A small network was shown many inputs. Here are its activations along a few directions, one row for each input.
Each table varies a few parts of the input and shows all the possible inputs, shuffled.
Descriptions start from the smaller parts, as in this example, which fits no table here: ring(8) and (point or ring(9) or (values(3) and line(4))).
Shared parts are said once, and a part with two or three values counts as separate values.
In the rows, zero is written as 128.

Other details of the inputs vary at random and push rows far along two fixed directions, the same in every table; ignore that.

Table:
row 1: [194 116 140 124 122 140 167 133  61 186 100]
row 2: [ 64 138 113 126 137 127  78 117 191  74 166]
row 3: [185  84 115 152 161 121 136 110  66 197  79]
row 4: [115 146 146 117 107 114 138 154 129 119 113]
row 5: [200 108 128 119 116 142 160 129  71 168  85]
row 6: [ 73 137 114 141 122 121 101 103 198  83 149]
row 7: [185  95 113 155 161 121 143 110  63 205  93]
row 8: [194 115 112 119  99 140 135  97  61 189  77]
row 9: [154 139  50  94  56 140  84  35  98 192 105]
row 10: [ 82 131  96 130 123 131 110 113 205  76 167]
row 11: [ 74 141 120 137 134 118  93 106 187  90 144]
row 12: [182 121  85 107  92 132 126 118  59 195  79]
row 13: [183  91 126 163 160 121 155 120  78 184  84]
row 14: [130 145 153 113 120 141 122 146 120 105 136]
row 15: [137 145 207 120 170 135 145 199  88 102 144]
row 16: [148 112  23 128  92 131  81  25 114 203 101]
row 17: [ 69 140 107 134 127 129 115 115 200  86 179]
row 18: [109 155 168 116 121 123 123 135 135 104 132]
row 19: [116 150 155 113 117 138 128 144 127 101 156]
row 20: [119 116 162 150 190 117 141 212 124 100 124]
row 21: [193 113 136 110 134 145 124 138  44 174  92]
row 22: [133 135 212 118 166 135 133 199 103  86 123]
row 23: [146 135 206 125 158 141 161 199 109  95 120]
row 24: [114 148 144 115 108 116 139 159 124 122 131]
row 25: [ 79 135 112 142 125 122 125 109 196 100 165]
row 26: [ 95 157  99 108  58 127 103  63 169 119 138]
row 27: [112 125 142 151 159 113 124 125 143 123 125]
row 28: [ 56 143 107 139 120 102 114 131 200  92 160]
row 29: [185  89 122 160 160 126 165 124  86 187  85]
row 30: [151 103  27 136  82 133 109  28 134 197  94]
row 31: [117 148 172 114 138 124 145 202 110 101 141]
row 32: [ 77 162  80  96  49 119  90  88 179 109 127]
row 33: [120 145 191 123 137 132 156 172 138  91 135]
row 34: [149 129 203 127 155 131 177 194 115  94 126]
row 35: [144 133 200 124 154 133 177 197 117  93 146]
row 36: [ 91 164  97 101  65 125  93  64 159 128 152]
row 37: [102 121 168 142 188 126 124 177 135  89 160]
row 38: [131 110  26 138  78 105 109  45 135 201  87]
row 39: [131 143 181 116 144 143 154 182 116 100 152]
row 40: [104 155 115  99  85 145 109 109 161 101 149]
row 41: [153 130 194 117 160 144 162 206 107  87 135]
row 42: [129 108 183 160 191 119 173 190 147  88 134]
row 43: [ 65 142 123 144 126 116 113 110 200  83 173]
row 44: [ 63 140  89 131 117 111 105 125 187  99 163]
row 45: [206  78  83 146 148 137 162 112  65 203 101]
row 46: [188 112 148 120 130 132 139 128  52 180  84]
row 47: [181  93 114 153 161 132 148 126  68 182 108]
row 48: [ 88 156  86  88  66 136  78  69 156 118 162]
row 49: [126 145 196 126 142 130 151 176 117  97 146]
row 50: [150  99  33 130  92 127  86  29 115 199  90]
row 51: [ 71 172 148 103  98 128  92 117 180  69 152]
row 52: [135 108 171 156 186 122 173 185 137 102 146]
row 53: [136 136 213 121 167 130 146 199  95 100 140]
row 54: [195  81 108 151 162 125 140 112  51 211  88]
row 55: [104 126  91 137 122 130  99  95 162 117 142]
row 56: [ 61 148 116 132 135 120  94 110 188  86 177]
row 57: [ 87 133  53 126  92 134  90  61 194 121 150]
row 58: [140 135 195 117 157 141 169 204 115  84 156]
row 59: [ 91 125  58 129  88 126 103  61 206 110 143]
row 60: [168  94 104 152 151 114 142 143  85 180  72]
Each input here is: values(2) and ring(5) and (point or line(5)).
Q: Changing only the ring(5) part turns row 29 into row 57. The same change can be made to row 33. Which row results?
A: row 40
Q: Changing only the ring(5) part turns row 18 into row 9. The same change can be made to row 34. Which row results?
A: row 41
Q: List by row number the other rows that have the ring(5) part and the values(2) part in common with row 19.
A: row 15, row 31, row 39, row 48, row 58
Q: Which other rows does row 31 become when the ring(5) part takes its other values? List them by row number.
A: row 4, row 12, row 24, row 32
Q: Which other rows does row 55 become when the values(2) part takes its other values? List them by row number.
A: row 14
Q: List by row number the other rows that have the ring(5) part and the values(2) part in common with row 29.
A: row 3, row 13, row 27, row 38, row 42
